N: [49, 45, 61, 52, 58, 59, 31, 49, 62, 39, 60, 58, 39, 49, 43, 28, 52, 43,
 46, 50, 43, 37, 57, 71, 33, 43, 52, 39, 56, 60, 61, 47, 28, 38, 45, 48,
 45, 37, 43, 51, 40, 59, 62, 44, 49, 59, 45, 46, 50, 45, 45, 35, 36, 39,
 43, 76, 55, 63, 45, 59, 72, 35, 71]
P: [43, 75, 58, 50, 42, 80, 42, 40, 42, 59, 38, 47, 37, 36, 49, 52, 42, 29,
 66, 43, 84, 45, 69, 49, 42, 57, 56, 57, 65, 34, 40, 43, 71, 51, 41, 56,
 38, 75, 42, 47, 61, 47, 48, 53, 51, 53, 53, 36, 33, 52, 48, 40, 45, 43,
 63, 49, 42, 31, 41, 67, 33, 31, 41]
T: [44, 37, 58, 43, 69, 40, 53, 42, 33, 45, 56, 39, 42, 47, 51, 46, 56, 53,
 43, 44, 61, 42, 44, 48, 39, 52, 56, 65, 50, 52, 46, 52, 34, 31, 53, 69,
 50, 65, 47, 41, 51, 58, 34, 57, 37, 39, 47, 38, 41, 54, 51, 52, 69, 40,
 50, 54, 39, 48, 44, 39, 55, 49, 70]
A: [35, 28, 46, 37, 48, 51, 42, 66, 55, 54, 64, 30, 51, 42, 45, 72, 43, 56,
 33, 37, 69, 62, 40, 43, 47, 48, 52, 46, 63, 33, 35, 52, 52, 33, 41, 27,
 54, 79, 40, 61, 50, 62, 51, 62, 52, 49, 50, 62, 31, 54, 48, 59, 57, 36,
 34, 50, 54, 84, 44, 61, 48, 40, 45]
V: [53, 37, 61, 40, 36, 63, 38, 44, 52, 39, 37, 46, 50, 45, 61, 39, 43, 69,
 49, 53, 61, 49, 45, 63, 52, 46, 54, 64, 57, 58, 46, 56, 45, 40, 63, 53,
 72, 29, 51, 64, 54, 50, 39, 47, 51, 53, 41, 47, 57, 48, 54, 44, 58, 34,
 38, 57, 72, 46, 35, 47, 45, 59, 71]
Q: [44, 44, 58, 56, 45, 40, 50, 55, 75, 43, 43, 46, 37, 50, 49, 36, 33, 37,
 36, 39, 48, 51, 41, 38, 48, 47, 44, 44, 46, 38, 52, 65, 39, 48, 49, 35,
 46, 61, 50, 40, 44, 41, 69, 67, 45, 43, 62, 47, 45, 51, 54, 47, 44, 39,
 47, 34, 46, 46, 32, 57, 52, 53, 49]
chg V: [53, 37, 61, 40, 36, 63, 38, 44, 52, 39, 38, 46, 50, 45, 61, 39, 43, 69,
 49, 53, 61, 49, 45, 63, 52, 46, 54, 64, 57, 58, 46, 56, 45, 40, 63, 53,
 72, 29, 51, 64, 54, 50, 39, 47, 51, 53, 41, 47, 57, 48, 54, 44, 58, 34,
 38, 57, 72, 46, 35, 47, 45, 59, 71]	11, [37]
chg T: [44, 37, 58, 43, 69, 40, 53, 42, 33, 45, 56, 39, 42, 47, 51, 46, 56, 53,
 43, 44, 61, 42, 44, 48, 39, 52, 56, 65, 49, 52, 46, 52, 34, 31, 53, 69,
 50, 65, 47, 41, 51, 58, 34, 57, 37, 39, 47, 38, 41, 54, 51, 52, 69, 40,
 50, 54, 39, 48, 44, 39, 55, 49, 70]	29, [50]
asked: [44, 44, 58, 56, 45, 40, 50, 55, 75, 43, 43, 46, 37, 50, 49, 36, 33, 37,
 36, 39, 48, 51, 41, 38, 48, 47, 44, 44, 46, 38, 52, 65, 39, 48, 49, 35,
 46, 61, 50, 40, 44, 41, 69, 67, 45, 43, 62, 47, 45, 51, 54, 47, 44, 39,
 47, 34, 46, 46, 32, 57, 52, 53, 49]	Q
chg P: [43, 75, 58, 50, 42, 80, 42, 40, 42, 59, 39, 47, 37, 36, 49, 52, 42, 29,
 66, 43, 84, 45, 69, 49, 42, 57, 56, 57, 65, 34, 40, 43, 71, 51, 41, 56,
 38, 75, 42, 47, 61, 47, 48, 53, 51, 53, 53, 36, 33, 52, 48, 40, 45, 43,
 63, 49, 42, 31, 41, 67, 33, 31, 41]	11, [38]
chg P: [43, 75, 58, 50, 42, 80, 42, 40, 42, 59, 38, 47, 37, 36, 49, 52, 42, 29,
 66, 43, 84, 45, 69, 49, 42, 57, 56, 57, 65, 34, 40, 43, 71, 51, 41, 56,
 37, 75, 42, 47, 61, 47, 48, 53, 51, 53, 53, 36, 33, 52, 48, 40, 45, 43,
 63, 49, 42, 31, 41, 67, 33, 31, 41]	37, [38]
chg V: [53, 37, 60, 40, 36, 63, 38, 44, 52, 39, 37, 46, 50, 45, 61, 39, 43, 69,
 49, 53, 61, 49, 45, 63, 52, 46, 54, 64, 57, 58, 46, 56, 45, 40, 63, 53,
 72, 29, 51, 64, 54, 50, 39, 47, 51, 53, 41, 47, 57, 48, 54, 44, 58, 34,
 38, 57, 72, 46, 35, 47, 45, 59, 71]	3, [61]
asked: [53, 37, 61, 40, 36, 63, 38, 44, 52, 39, 37, 46, 50, 45, 61, 39, 43, 69,
 49, 53, 61, 49, 45, 63, 52, 46, 54, 64, 57, 58, 46, 56, 45, 40, 63, 53,
 72, 29, 51, 64, 54, 50, 39, 47, 51, 53, 41, 47, 57, 48, 54, 44, 58, 34,
 38, 57, 72, 46, 35, 47, 45, 59, 71]	V

J: [  9,  27, -10,  -5,   6]
K: [ 24,  41, -24, -41, -13]
X: [-34, -27,  29, -18,  32]
R: [ 22, -22,  25,   7, -54]
H: [-44,  -9,  14, -39,  36]
D: [-23,   5,  10, -12,   7]
C: [ 8, 10,  3,  4, -3]
Z: [-13,   9, -14,  22,  10]
U: [  8,   1,   9,   5, -66]
B: [ -7, -16,   2,  13, -23]
chg J: [  9,  27, -10,  -5,   7]	5, [6]
common U J: 	[9]

E: [-11,   5,  24, -53,  -6,  47]
L: [ 51,  12, -10, -35, -41,  -7]
Y: [-17, -53,  10,  26,  22,  10]
F: [-37,  23, -38,  42, -15,   6]
S: [  7,  37, -65,  -6,  49, -29]
W: [ 15, -43,  53,  20,  20, -58]
M: [-32,  23,  24, -49,  39,  51]
chg W: [ 16, -43,  53,  20,  20, -58]	1, [15]
chg E: [-11,   4,  24, -53,  -6,  47]	2, [5]
common L M: 	[51]

Nofem: [  3,  -2,   4,  -6,  -2,  12,   4,  27,  -4, -11, -23,  38,   5, -10,   1,
   1, -13,  29,  20,   3,  26,  35, -15,   4,  -1,  10, -20,  15,   0,   1,
  -6, -10,  -4,  -7, -19,   1, -31,  -4,   2,  -8,  13, -10,  -7,  14]
bub: [  3,  -2,   4,  -6,  -2,  12,   4,  27,   7, -11, -23,  38,   5, -10,   1,
   1, -13,  29,  21,   3,  26,  35, -15,   4,  -1,  10, -20,  15,   0,   1,
  -6, -10,  -4,  -7, -19,   1, -31,  -4,   2,  -8,  13, -10,  -7,  14]
piv: [  3,  -2,   4,  -6,  -2,  12,   4,  27,   7, -11, -23,  38,   5, -10,   1,
   1, -13,  29,  21,   3,  26,  35, -15,   4,  -1,  10, -20,  15,   0,   1,
  -6, -10,  -4,  -7, -19,   1, -31,  -4,   2,  -3,  -4,   0,  -1,  19]
bodil: [  3,  -2,   4,  -6,  -2,  12,   4,  27,   7, -11, -23,  38,   5, -10,   1,
   1, -13,  29,  20,   3,  26,  35, -15,   4,  -1,  10, -20,  15,   0,   1,
  -6, -10,  -4,  -7, -19,   1,  18,  12,  35,  -6, -13, -10,  18,   3]
chg Nofem: [  3,  -2,   4,  -6,  -2,  12,   4,  27,  -4, -11, -23,  38,   5, -10,   1,
   1, -13,  29,  20,   3,  26,  35, -15,   4,  -1,  10, -20,  15,   0,   1,
  -6,  -9,  -4,  -7, -19,   1, -31,  -4,   2,  -8,  13, -10,  -7,  14]	32, [-10]
chg bub: [  3,  -2,   4,  -7,  -2,  12,   4,  27,   7, -11, -23,  38,   5, -10,   1,
   1, -13,  29,  21,   3,  26,  35, -15,   4,  -1,  10, -20,  15,   0,   1,
  -6, -10,  -4,  -7, -19,   1, -31,  -4,   2,  -8,  13, -10,  -7,  14]	4, [-6]
asked: [  3,  -2,   4,  -6,  -2,  12,   4,  27,   7, -11, -23,  38,   5, -10,   1,
   1, -13,  29,  21,   3,  26,  35, -15,   4,  -1,  10, -20,  15,   0,   1,
  -6, -10,  -4,  -7, -19,   1, -31,  -4,   2,  -3,  -4,   0,  -1,  19]	piv
chg piv: [  3,  -2,   4,  -6,  -2,  12,   4,  27,   6, -11, -23,  38,   5, -10,   1,
   1, -13,  29,  21,   3,  26,  35, -15,   4,  -1,  10, -20,  15,   0,   1,
  -6, -10,  -4,  -7, -19,   1, -31,  -4,   2,  -3,  -4,   0,  -1,  19]	9, [7]

zogof: [-13,  -8, -23, -18,  16,  -9,  -2,  -1,   6,   0]
Gaz: [ 10,   3,  -6, -24,  -6,  13,  10,  -3,  -2,  -8]
pep: [ 12, -21,  67, -17,  17,  16, -10,  -3,  14,   2]
pirog: [ 34,  -4,  38,  48, -16,  -1,   3,  -5,   4,  -4]
tude: [  2,  12,  39,  38,  13, -25,  32,   8,  -7, -12]
lapi: [ 16, -27,   0, -16, -13,  12,  16,  -8,  -7,   8]
zule: [-16,   0, -24,  18,  -8, -15,  37,  15,   9,  -6]
chg Gaz: [  9,   3,  -6, -24,  -6,  13,  10,  -3,  -2,  -8]	1, [10]
chg zogof: [-13,  -8, -23, -18,  16,  -9,  -2,  -1,   7,   0]	9, [6]
common pep Gaz: 	[-3]

rekob: [ 11,   4, -31,   7, -18, -72, -36, -10, -37,  -2, -14, -34,  20,  56,  36,
  56,  -3,  10]
tupud: [ -4,   5,  -5,   9,   0,  -5,   5, -21,   9, -10,   8,  -3,  -6,  -8,   9,
  14,  -8,  10]
zukun: [  5,   6, -10, -16,  -7, -13,   2, -12,  -6,  -5,  18,  -2,   7,   0,  -1,
   8,   3, -21]
zag: [  3,   5, -12, -13,  -2, -14,   1, -18,  -6,  -8, -15,   1,   6,  -2,   2,
   3,   2, -13]
lumug: [ -2,   3,  -4,   6,  -2,  -1,   4, -25,  11,  -7,  12,  -3,  -2, -11,   7,
  11,  -8,  10]
rolig: [  0,   3,  -4, -12,  -2,   2,   4,  37,  -3,  26,  -1,   2,  -7,  -1,  -1,
   0,   2, -10]
sugi: [  5,   6, -10, -16,  -7, -13,   2, -12,  -6,  -5,  -5,  -2,   7,   0,  -1,
   8,   3, -21]
dum: [  5, -26,  24, -39,  47,  -4,  15,  18,  36, -16,  57,  -7, -60, -32,  -7,
   8,  69,  71]
Seka: [  3,   5, -12, -13,  -2, -14,   1, -18,  -6,  -8, -12,   1,   6,  -2,   2,
   3,   2, -13]
Bez: [  2,   1, -54,  -7, -17, -49, -51,  -9, -63,  -3,  -2, -14,  15,  48,  15,
  30,  18,  11]
fure: [  0,  -1,  -1, -11,  -9,  27,   3,  -1,   8,  14,  16,   0,   6, -10,   0,
  -8,  -5,  -2]
Sodid: [ 51,  -9,  66,  -5,  38, -15,  26,  18,  79,  -8,  12, -53, -38, -16,   4,
  26,  -8,  52]
chg rolig: [  0,   3,  -4, -12,  -2,   2,   4,  36,  -3,  26,  -1,   2,  -7,  -1,  -1,
   0,   2, -10]	8, [37]
chg lumug: [ -2,   3,  -4,   6,  -2,  -1,   4, -25,  11,  -7,  12,  -3,  -2, -12,   7,
  11,  -8,  10]	14, [-11]

zasa: [-24, -10,  13, -18,  34,   4,  -1, -23, -55,  36, -54,  15,  42,  23, -29,
 -22,  -4,  33, -17, -13,  -8,  46, -72]
zomek: [-35, -10,  12, -16,  36,  15, -13, -18, -57,  21, -74,  22,  40,   9, -28,
 -22, -21,  42,  -8, -14,   0,  49, -44]
luv: [-11, -21,  10, -26,  13, -19,  12, -23, -48,  29, -37,  12,  40,  76, -25,
 -29,   1,  36, -54,   6, -12,   5, -53]
natav: [-28, -33,   9, -18,  30,   4, -15, -16, -50,  14, -52,  28,  34,  32, -29,
 -33, -14,  42, -17,  -3,  -6,  34, -60]
valig: [-11, -21,  10, -26,  13, -19,  12, -23, -48,  29, -37,  12,  40,  76, -25,
 -29,   1,  36, -54,   6, -12,  28, -87]
zel: [-30, -12,  12, -14,  41,  12,  -3, -20, -52,  18, -62,  21,  40,  14, -28,
 -15, -14,  33,  -2, -13,  -8,  40, -56]
dapu: [-27,  -1,  11, -24,  24,   4,  -9, -32, -50,  -1, -62,  25,  54,  14, -34,
 -15, -17,  36, -14, -13, -14,  40, -63]
molap: [-30, -12,  12, -16,  30,   6, -13, -18, -59,  21, -62,  23,  40,  18, -29,
 -36, -14,  25, -17, -10,  -4,  49, -53]
Sug: [-28, -12,  19,  -5,  45,  26,   4, -15, -55,  40, -76,  13,  24,   0, -16,
 -12, -14,  35, -11, -17,  -4,  43, -50]
torib: [-23,   3,  13, -22,  24,  -5,  -3, -33, -52,  21, -59,  17,  52,  18, -32,
 -19,  -4,  35, -23, -14, -14,  52, -75]
kimo: [-21,  -6,  11, -34,  24,  -2,   1, -38, -38, -12, -54,  23,  64,  18, -40,
  -1, -14,  20, -14, -12, -25,  28, -84]
chg molap: [-30, -12,  12, -16,  30,   6, -13, -18, -60,  21, -62,  23,  40,  18, -29,
 -36, -14,  25, -17, -10,  -4,  49, -53]	9, [-59]
asked: [-21,  -6,  11, -34,  24,  -2,   1, -38, -38, -12, -54,  23,  64,  18, -40,
  -1, -14,  20, -14, -12, -25,  28, -84]	kimo
chg dapu: [-27,  -1,  11, -24,  24,   4,  -9, -32, -50,  -1, -62,  25,  54,  14, -34,
 -15, -17,  36, -14, -14, -14,  40, -63]	20, [-13]
chg luv: [-11, -21,  10, -26,  13, -19,  13, -23, -48,  29, -37,  12,  40,  76, -25,
 -29,   1,  36, -54,   6, -12,   5, -53]	7, [12]

lig: [-26, -48,  15, -64, -25]
dob: [-65,  55, -41,   6, -53]
runef: [53, 14, 46, 15, 24]
zalim: [-22, -31, -45,  11, -24]
Rup: [-28,  59,  52,  48, -11]
pofor: [-52, -25, -12,  41, -59]
pimuz: [ 16, -32,  54,  49,  -9]
chg lig: [-26, -48,  16, -64, -25]	3, [15]
common runef lig: 	[15]
chg dob: [-65,  55, -41,   7, -53]	4, [6]
common pofor lig: 	[-25]

